Each row below holds a small network's activations on one input, seen along a few directions.
In each table, some parts of the input vary, and every possible input appears once, in random order.
Descriptions start from the smaller parts, as in this example, which fits no table here: one of 8 places around a ring, together with either a single point or (one of 2 separate values, together with one of 4 places along a line) or one of 9 places around a ring.
Shared parts are said once, and a part with two or three values counts as separate values.
In the rows, 128 means zero.

Other details of the inputs shift rows strongly along two fixed directions, in all tables alike. That doesn't count.

A family of inputs:
R1: [ 87 108 141 149  73 134 175 149 121 206 161 121 120]
R2: [173 107  98 121 182 134 146 151  65  39 139 114 123]
R3: [ 72 101 135 144  72 118 161 139 113 170 153 132 102]
R4: [ 59 103 141 144  76 113 156 141 114 169 145 129 113]
R5: [123 151 137 110 135 117  60  81 187 115  83 153 136]
R6: [123 148 120 111 134 118  83  99 162 109  97 141 139]
R7: [194 129 107 133 185 144 147 158  67  68 145 101 136]
R8: [153 112  89 123 144 137 163 157  71  78 159 115 112]
R9: [117 149 141 128 138 108  77  94 150 102  94 140 127]
R10: [ 90 112 154 148  77 133 155 135 140 206 149 130 118]
R11: [125 146 131 111 135 119  72  91 175 112  91 148 135]
R12: [126 172 133 113 137 112  49  68 191 109  77 153 129]
R13: [ 96 102 147 138  98 137 164 145 133 189 148 126 137]
R14: [122 154 144 127 144 107  67  87 156  97  87 142 127]
R15: [ 63  90 126 129  66 127 171 151 122 182 157 131 119]
R16: [154 168 128 118 146 133  82  94 174 131 101 133 143]
R17: [ 94 104 154 138  98 137 153 137 145 192 142 131 136]
R18: [ 66 110 128 143  70 114 158 137 115 171 149 130 108]
R19: [ 84  96 147 133  73 144 168 149 149 219 156 129 132]
R20: [153 159 148 114 150 135  63  86 201 138  86 145 151]
R21: [207 130 100 133 182 148 149 155  69  68 151 103 127]
R22: [146 116 104 133 155 125 148 154  64  66 145 111 119]
R23: [144 157 144 131 149 125  89 105 151 126 102 128 144]
R24: [145 165 139 114 143 131  67  88 198 142  87 140 157]
R25: [146 144 142 118 139 139  90 105 180 146 105 138 147]
R26: [130 153 119 117 136 119  85  96 155 104 103 141 124]
R27: [ 59 102 138 134  84 115 151 132 130 167 136 135 123]
R28: [101 105 129 136  84 145 180 155 121 196 167 119 122]
R29: [186 136 121  99 171  88 175 181  74  34 118 125  99]
R30: [127 163 133 107 142 114  48  73 194 107  73 153 141]
R31: [ 62  99 133 127  68 124 152 137 141 184 144 138 121]
R32: [171 110  94 121 182 133 147 152  64  39 139 113 126]
R33: [ 58 102 134 144  75 114 166 148 103 168 152 125 114]
R34: [161 117  95 133 154 129 152 152  63  64 151 113 110]
R35: [179 115 106 128 173 148 162 161  79  88 151 105 143]
R36: [146 171 140 119 140 131  69  83 193 143  92 141 143]
R37: [212 124  97 122 184 159 152 157  79  71 155 106 127]
R38: [153 153 134 115 147 137  86 103 176 134 101 134 152]
R39: [185 112 105 128 177 150 166 165  73  83 154 104 142]
R40: [152 113  87 122 144 137 163 157  70  79 159 114 113]
R41: [104  94 134 132  89 148 177 160 128 195 163 122 133]
R42: [100 121 175 122  73  98 208 180 136 189 134 133 106]
R43: [ 52  93 131 136  73 118 173 147 114 175 150 129 122]
R44: [167 123  91 131 160 129 146 149  64  56 146 113 112]
R45: [139 170 155 129 148 119  61  83 181 133  82 138 148]
R46: [ 68 104 118 132  68 124 171 145 115 175 160 128 110]
R47: [ 46  99 148 145  65 113 157 139 121 185 146 132 112]
R48: [139 102  98 126 152 130 165 159  66  74 149 113 124]
R49: [108 140 138 121 135 111  85  93 160 111  92 144 134]
R50: [208 128 101 134 182 149 149 155  69  68 151 104 126]
R51: [145 158 151 131 150 125  80  98 161 127  97 133 143]
R52: [ 89  96 144 140  90 138 176 153 125 195 156 123 135]
R53: [118 166 138 127 130 104  58  74 175 112  82 149 124]
R54: [192 117 119 135 181 147 149 159  71  77 150 106 129]
R55: [138 146 149 126 147 130  91 100 173 139  99 137 150]
R56: [172 119  82 131 164 131 159 160  46  47 156 106 113]
R57: [192 120 101 124 166 157 161 159  82  93 160 107 126]
R58: [ 88 116 141 147  76 131 163 140 131 204 152 123 123]
R59: [147 174 159 128 157 120  50  76 188 125  76 142 147]
R60: [157 157 138 121 146 138  86  97 174 134 105 138 136]
R61: [ 72 107 133 131  73 124 150 130 136 175 147 139 107]
R62: [150 178 151 129 146 121  53  72 193 133  79 144 140]
Description of these inputs: one of 2 separate values, together with either a single point or (one of 5 places around a ring, together with one of 6 places along a line).
The inputs of R22 and R23 match in every part but the choice among 2 separate values. If R49 is changed in the same way as R22 into R23, which row does it become?
Answer: R55
The inputs of R7 and R33 match in every part but the choice among 2 separate values. If R37 is changed in the same way as R7 into R33, which row does it become?
Answer: R12
A walk changes only the place on the line of 6. It starts at R56 and steps to R18. List the rest of the walk in order.
Answer: R44, R34, R53, R3

A family of inputs:
R63: [161 188 145 111 173  99  43  73 185  77  56 148 139]
R64: [154 120 117 118 146 123 158 157  94  89 137 121 118]
R65: [174 117 105 112 161 126 164 165  80  67 144 115 117]
R66: [171 121 114 127 163 124 164 161  69  65 143 108 117]
R67: [ 53 100 136 143  64 128 148 127 135 198 151 134 119]
R68: [223 132 125 128 181 165 163 176  96 119 149 112 143]
R69: [153 178 119 111 170 121  28  60 186  78  69 147 146]
R70: [ 63 119 133 128  74 125 117 107 168 186 126 143 127]
R71: [ 51 101 138 147  64 128 148 127 132 198 151 133 119]
R72: [ 98 107 155 143  85 164 146 128 171 244 154 125 153]
R73: [ 61 120 138 134  75 123 116 105 162 187 128 142 126]
R74: [129  95 122 140 122 125 202 186  53 116 169 108 109]
R75: [129 175 136 128 151 115  30  58 184 104  72 146 142]
R76: [172 118 109 120 162 125 164 162  75  66 143 111 117]
The inputs of R75 and R74 match in every part but one. If R71 is changed in the same way as R75 into R74, which row does it become?
Answer: R66
Describe the family of inputs behind these rows.
Answer: one of 2 separate values, together with either a single point or one of 6 places along a line
Change only the choice among 2 separate values in R70. List by row number the other rows that result.
Answer: R65
Change only the choice among 2 separate values in R76. List by row number the other rows that result.
Answer: R73

A family of inputs:
R77: [124  84  97 122 138 143 179 171  59  89 169 115 120]
R78: [119 117 139 125 124 124 158 149 132 146 129 127 139]
R79: [107 153 142 124  97 101  97 104 172 145  95 148 114]
R80: [127 139 135 109 140 110 117 126 139  97 107 134 124]
R81: [ 87 133 137 130  76 104 137 131 139 166 124 135 112]
R82: [ 88 146 188 168 127  87  99 105 128 158  98 132 128]
R83: [130 136 102 129 130 124 107 120 115  97 128 127 128]
R84: [138 127 103 127 133 124 108 115 122  96 130 135 119]
R85: [116 131 165 130  97 129 129 124 172 191 124 141 131]
R86: [132 140 122 125 116 111 129 132 122 113 118 130 112]
R87: [164 107 125 178 185 137 151 154  18  45 154  88 128]
R88: [199 148 111 121 193 153  83 118 124  75 116 115 149]
R89: [123  97 122 139 113 157 165 164  94 162 170 106 134]
R90: [ 89 125 139 127 112 127 108 105 167 167 109 136 155]
R91: [125 110 140 124 124 126 160 146 137 146 129 133 134]
R92: [141 128 120 122 156 136 105 111 141 109 108 127 155]
R93: [107 111 138 114 112 115 153 145 128 129 130 136 112]
R94: [133  94  93 145 118 156 196 169  56 134 196 102 111]
R95: [123 149 159 126 112 124 111 121 168 175 114 133 140]
R96: [123  80  88 138 107 139 190 174  52 114 186 113 106]
R97: [125 129 118 111 149 127  98 110 134  88 111 139 133]
R98: [ 85 139 139 140  87 131 105  88 177 191 128 143 120]
R99: [ 79 150 133 129  90 109  71  79 183 157  98 151 130]
R100: [ 90 100 128 137  68 117 186 162 108 166 157 130  95]
R101: [113 128 158 132  95 132 144 139 151 188 135 130 134]
R102: [ 86 109 141 128 103 130 122 110 165 178 118 139 148]
R103: [122  72 100 122 131 145 190 175  60  97 175 117 112]
R104: [135 140 140 121 143 118 123 127 153 125 106 133 149]
R105: [148  74 101 129 147 154 187 170  71 109 168 111 134]
R106: [ 92  90 111 150  81 151 194 159  86 182 191 113 107]
R107: [200 178  94 123 201 142  66  92 124  48 106 119 139]
R108: [101 119 150 127 108 120 147 136 158 169 119 138 137]
R109: [133 131 132 107 141 113 126 131 130  98 113 135 120]
R110: [101 139 144 112 119 105 118 123 151 126 108 137 126]
R111: [165 178 125 123 154 121  97 103 142 104 105 125 126]
R112: [223 153 107 118 215 155  71 112 124  48 110 116 151]
R113: [131 151 164 124 116 125 101 108 181 169 105 141 139]
R114: [183 150  97 103 206 130  76 110 110  17 101 125 143]
R115: [131 134 132 135 109 130 156 132 128 151 142 128 108]
R116: [171 129 124 125 162 153  99 119 135 114 125 123 139]
R117: [145 162 130 127 132 122 115 111 143 133 117 130 119]
R118: [121 166 145 129 109 117 104  94 175 162 104 142 119]
The inputs of R114 and R110 match in every part but one. If R116 is changed in the same way as R114 into R110, which row does it become?
Answer: R85
Describe the family of inputs behind these rows.
Answer: one of 2 separate values, together with either a single point or (one of 4 places along a line, together with one of 5 places around a ring)
Change only the choice among 2 separate values in R82. List by row number the other rows that result.
Answer: R87
A walk changes only the place on the ring of 5. It starts at R99 and steps to R77. List the rest of the walk in order.
Answer: R92, R88, R94
